M =
[[  2.7   5.8  24.0  -3.9  -2.1  24.0  -0.4  41.5]
 [ 12.9  -0.5  29.4  16.0  25.4  29.4 -47.4 -17.6]
 [-10.6  -2.1  17.9 -59.0  17.8  17.9 -43.2 -33.3]
 [-13.9 -16.2  38.3  25.0  25.7  38.3   9.4  31.3]
 [-14.3  16.8  37.5 -25.3 -48.6  37.5 -26.8  -7.4]
 [  8.0  27.6  -2.1  11.8 -13.8  -2.1 -30.1  19.8]
 [-13.5 -13.3 -12.8 -29.6 -28.6 -12.8 -11.9 -12.5]
 [  0.8  -1.8 -33.9  -8.6  18.2 -33.9 -25.4  14.3]]
Counting starts at 0.
Give the entry just left of the largest entry.
Answer: -0.4
The top entry of the column that holds the smallest entry is -3.9
Give the entry just left of the smallest entry.
Answer: 17.9
Give the minimum.
Answer: -59.0
Give the entry just right of the smallest entry.
Answer: 17.8
The entry in the bottom-right corner: 14.3
The entry in row 2 and column 1 -> -2.1
Give the entry directly below the largest entry.
Answer: -17.6
Give the entry in the top-left corner.
Answer: 2.7
The entry just right of 11.8 -> -13.8
The entry at row 0, column 2 is 24.0
The entry just right of 25.4 -> 29.4
The largest entry is 41.5
The entry directly above -14.3 is -13.9
Give the entry in row 0 and column 1.
Answer: 5.8
The entry at row 2, column 0 -> -10.6
Give the entry at row 1, column 1.
Answer: -0.5
Give the bottom entry of the column that holds the smallest entry.
Answer: -8.6
The bottom-left entry is 0.8
Give the entry directly below -13.9.
Answer: -14.3
Give the entry just right of -16.2.
Answer: 38.3
The entry just right of 16.0 -> 25.4
The entry directly above -8.6 is -29.6
Give the entry just right of -1.8.
Answer: -33.9
Give the entry directly above the smallest entry.
Answer: 16.0
The entry just right of 9.4 -> 31.3
